A small network was shown many inputs. Here are its activations along a few directions, one row for each input.
In each table, some parts of the input vary, and every possible input appears once, in random order.
Descriptions start from the smaller parts, as in this example, which fits no table here: one of 8 places around a ring, together with either a single point or (one of 2 separate values, together with one of 4 places along a line) or one of 11 places around a ring.
Shared parts are said once, and a part with two or three values counts as separate values.

Other details of the inputs vary at random and push rows far along three fixed directions, the same in every table; ignore that.

A family of inputs:
R1: [ 14   8  -8  25   6 -41   3 -28  -4  -4  49  22]
R2: [ -5  10  -8 -31  -2  42 -22  23   0  18  -3 -62]
R3: [ 25  11   1 -30 -29   0  56  -3  -6 -23 -22  42]
R4: [ 17 -24  28 -41 -13 -15  28  -6  -5 -18 -50  45]
R5: [ -3  13   5 -24 -13   7  28  19 -20  -5 -17 -32]
R6: [ 41 -35  22  24   9 -34 -48 -19  26  -1  35  83]
R7: [ 21   4  13 -19  -6  26  41 -13   3 -52 -36  29]
R8: [ 33   2  11 -24   4  23  46  -6  -4 -37 -34  30]
R9: [-11   6  -7 -18 -23  33 -10  60  18  26   2 -43]
R10: [ 14  11  -3 -13  -3   0  27   6   0  -6 -70  65]
R11: [ 14  -8  -4  41   5 -29  -7 -38   3 -22  37   8]
R12: [  7   1 -19  31  -4 -15 -35  12  33  27  68  12]
R13: [-15  22  -9 -24   2  -8   5   2 -14  20 -58 -12]
R14: [-15  13   3 -22 -23  37 -20  30 -20  32   5 -54]
R15: [ 19   0   2  -9 -15  50 -10  13  21 -25  -9  24]
R16: [ 61   0  23  35  11 -37  23 -35   6 -40  33  75]
R17: [ 25  -5   4 -14 -29  13  47 -13   1 -42 -36  29]
R18: [  2  -8  -7  43  -4   1 -56 -28   2  15  60 -14]
R19: [ -72    3  -16   51   76 -107   88  -16   -8   -8  -41  -12]
R20: [ 10  -1   0  33  29  11 -55 -20  -3  19  60 -12]
R21: [-24  15 -14 -30 -34  31 -15  22 -19  40  10 -42]
R22: [-33 -19  13 -42 -17  16 -42  21 -19  44 -19 -39]
R23: [ 23  -9  -6  -5 -38  37  -4  13  19 -15  -9  23]
R24: [  0  14  -7  33  22 -21 -71 -27  -2  49  25   9]
R25: [-21 -19  16 -43  -8 -14   5   9 -18   8 -41 -17]
R26: [-13   0 -14 -20  -1  50 -16  50  22  21  -5 -44]
R27: [ -2   1   1  38  19  14 -62 -27   4   5  60 -14]
R28: [-112   -6  -20   54   80  -72   76   -2  -16  -26    5  -99]
Each input here is: one of 4 places along a line, together with either one of 2 separate values or one of 5 places around a ring.
Q: The inputs of R16 and R9 match in every part but the place on the line of 4. If R7 is changed in the same way as R16 into R9, which row does it become?
A: R15
Q: Which other rows agree with R1 in the place on the line of 4? List them by row number.
A: R2, R5, R11, R13, R25, R28
Q: Which other rows does R14 become when the place on the ring of 5 takes its other values? List them by row number.
A: R18, R20, R21, R27
Q: Which other rows does R10 become when the choice among 2 separate values takes its other values? List them by row number.
A: R6
